Each row below holds a small network's activations on one input, seen along a few directions.
Each table varies a few parts of the input and shows all the possible inputs, shuffled.
A made-up example of a description, with smaller parts first: one of 2 separate values, together with either a single point or one of 11 places around a ring or (one of 5 places around a ring, together with one of 6 places along a line).
Shared parts are said once, and a part with two or three values counts as separate values.

Other details of the inputs vary at random and push rows far along two fixed directions, the same in every table; ignore that.

A family of inputs:
R1: [ 12  25  16  16  11 -18  20 -47 -29  51   8  -3]
R2: [ 11  24  14  27   8  -7   9 -50 -27  45  12 -13]
R3: [ -7  -7   3   0  -5  10  -7   8   6 -12   6 -10]
R4: [ -7  -5   7   0  -1 -18 -35   9  14 -32  23 -20]
R5: [  3   9   6   1   3  -2 -23   1  16 -15  27 -16]
R6: [ -2  -8 -20   5  -8   3  18   3  -5  20 -37  37]
R7: [  4  -6  -9 -17   3  13  -3  23  13 -24   1   0]
R8: [-7 -7 -8 -3 -6 15  4 11 11 -5 -9 10]
R9: [  0   2   6  -2   2   1   9  -7 -10   1   5 -11]
R10: [ 3  1  2 11 -2  9 -3 -8 -7  6  2 -9]
R11: [ 5  1  1 -9  6 -3  3  4  1 -4  1 -2]
R12: [ -2  -6  -2  -5  -2  -2  -3   8  -2 -12  -6   3]
R13: [-12  -5  15   4  -5  -8 -19   3  10 -13  18 -22]
R14: [  0  -8 -15   7  -8   2  15  -1 -15  21 -32  25]
R15: [ -7   5  11   9  -1  -9  -1 -15   1  12   7  -7]
R16: [ -3   4   5   4   1 -21 -27   2  15 -11  21  -7]
R17: [ 26  22   5  12  16  -2  18 -38 -33  38   5  -7]
R18: [-19  -1  14   0  -4  -5 -24   8  26 -24  28 -23]
R19: [  5  12   7   2   5  -1   0 -13  -2  10  16  -7]
R20: [  4 -13 -18 -14  -4  24  21  19  -4  -9 -25  18]
R21: [ -1   5  11  -9   8  -7 -13   5   9 -19  26 -24]
R22: [-14   0  12   8  -3 -14 -25   0  16 -11  17 -11]
R23: [  9  -7 -21 -14   2  10  23  17  -7   5 -36  34]
R24: [-2 -1 -4 -4 -1 -5 -5 10 10 -5 -2 12]
R25: [ 11 -12 -26 -11  -4  29  25  18  -8  -5 -38  27]
R26: [ -7  -4  -6 -15  -3   7  -1  22  20 -19   1   6]
R27: [-13  -4  14   7  -5 -12 -26   3   9 -15  18 -19]
R28: [ 11  15  13  13   8 -11  23 -41 -36  38   0  -8]
R29: [-12 -15  -8  -9 -10  16   6  24   9 -15 -15   6]
R30: [ 10 -12 -29 -14   0   8  19  23  -2   1 -40  38]
Description of these inputs: one of 5 places around a ring, together with one of 6 places along a line.
- Changing only the place on the line of 6 turns R11 into R17. The same change can be made to R15. Which row results? => R2

A family of inputs:
R31: [  5  15   9  24   3 -22  -4 -35 -18  36  10  -2]
R32: [  9  15  10  16   7 -26   3 -37 -26  25   8  -6]
R33: [  1  16  18  11   4   0  20 -39 -23  25  15 -21]
R34: [ -9  -2  17  -7   0   6 -16  11  13 -25  32 -36]
R35: [ -5  -1  10   7   2 -15 -34   3  17 -19  21 -20]
R36: [-11  12  18  25  -4 -15   5 -36 -13  41  10  -7]
R37: [ -1  19  16  15   3  -4  13 -35 -12  38  18 -11]
R38: [ -5 -11 -22   6 -15  20  35   3 -11  33 -51  46]
R39: [ -8 -16 -15 -17  -4  -2  -9  38  27 -26 -22  24]
R40: [ -9 -24 -15 -11 -12  17  -9  40  14 -31 -18   8]
R41: [  8  -4 -28  -1  -4   0  30   4 -12  31 -47  53]
R42: [-10  -2  12  10  -2  -9 -33   3  16 -18  21 -22]
R43: [ -3  -5  10   3   0 -12 -32   8   6 -23  23 -26]
R44: [ -4  -9 -10   7 -12  15  30  -9 -20  20 -35  22]
R45: [ -1 -14 -19 -18  -4  27  -2  38  25 -32 -17  13]
R46: [ -2  -2  10  -2   3 -20 -31  10   8 -23  24 -22]
R47: [ 14   4 -15 -13   6   5  36  -5 -18  15 -27  29]
R48: [ 12  25  11   7  14 -23   7 -32 -13  35  18   0]
R49: [ -3   2   9   2   5 -24 -34   5  18 -19  21 -15]
R50: [ -6 -19 -34 -18 -11   7  18  39  16  -3 -51  60]
R51: [  1   0  11  -4   4   5 -22   9   7 -26  31 -32]
R52: [ 18  22   9   6  15 -16  10 -37 -26  21  15 -10]
R53: [  2 -14 -15 -31   2  11  -1  45  19 -37  -9  12]
R54: [ 14  22   8  14  10 -12   4 -35 -17  33  17  -6]
R55: [-20 -27  -9 -14 -15  18  -3  41  19 -30 -17   5]
R56: [  2   9  11 -11  12 -16 -24   8  22 -23  30 -18]
R57: [ 17   3 -29 -10   3  10  36   5 -11  27 -39  49]
R58: [  5   6   8  -3   9  -4 -27   5  18 -24  28 -23]
R59: [  0  14  12  27   0 -16  -2 -36 -18  37  10  -4]
R60: [  6 -14 -19 -27   2  13  -4  44  17 -37  -9  10]
R61: [ -6 -20 -12 -21  -9  32   1  42  17 -36 -11   2]
R62: [ 16  19   9  11  12  -7  10 -39 -27  21  15 -14]
R63: [  5  -4 -23  -4  -9  30  42   3 -10  29 -43  41]
R64: [  4  -2 -13  -3  -1  -6  28  -6 -19  19 -34  32]
R65: [-11   2  17  -4   2   4 -19   6  24 -21  30 -30]
R66: [  7  -6 -16   4  -4   6  24  -9 -22  17 -34  26]
R67: [  5  -2 -12  -3  -5  27  38  -8 -19  15 -29  18]
R68: [  7   9   7  -8  12 -13 -27   7  20 -24  29 -19]
R69: [  9  21  10  17   7  -6   5 -35 -17  34  17  -8]
R70: [  2  10  13  23   1 -11   4 -39 -28  26   7 -13]
R71: [ -6   3  16   0   1   6 -22   4  20 -22  28 -29]
R72: [-22 -23 -10 -10 -15  16  -3  36  29 -24 -23  13]
R73: [-14  -8  17   6  -7  -3 -27   7   8 -20  23 -31]
R74: [ -7 -20 -14 -21  -5   0  -9  43  18 -31 -16  15]
R75: [ -9   8  19  21  -3 -11  12 -39 -24  29   7 -16]
R76: [-15  -4  17  10  -6  -5 -29   2  19 -17  20 -25]
R77: [ 11  -1 -16  -3  -1  23  34  -7 -21  14 -28  21]
R78: [  5   1   9  -6   7  -1 -24  10   8 -27  31 -30]
- Changing only one part turns R50 into R39. The same change can be made to R57. Which row results? => R68
- Describe the family of inputs behind these rows. => one of 2 separate values, together with one of 4 places along a line, together with one of 6 places along a line
- A walk changes only the place on the line of 6. It starts at R33 and steps to R67. List the rest of the walk in order. => R77, R62, R52, R47
- Change only the place on the line of 6 in R45. List by row number the other rows that result. => R56, R58, R65, R68, R71
- A walk changes only the place on the line of 4. It starts at R46 and steps to R32. List the rest of the walk in order. => R49, R41
- Change only the choice among 2 separate values in R50. List by row number the other rows that result. => R48
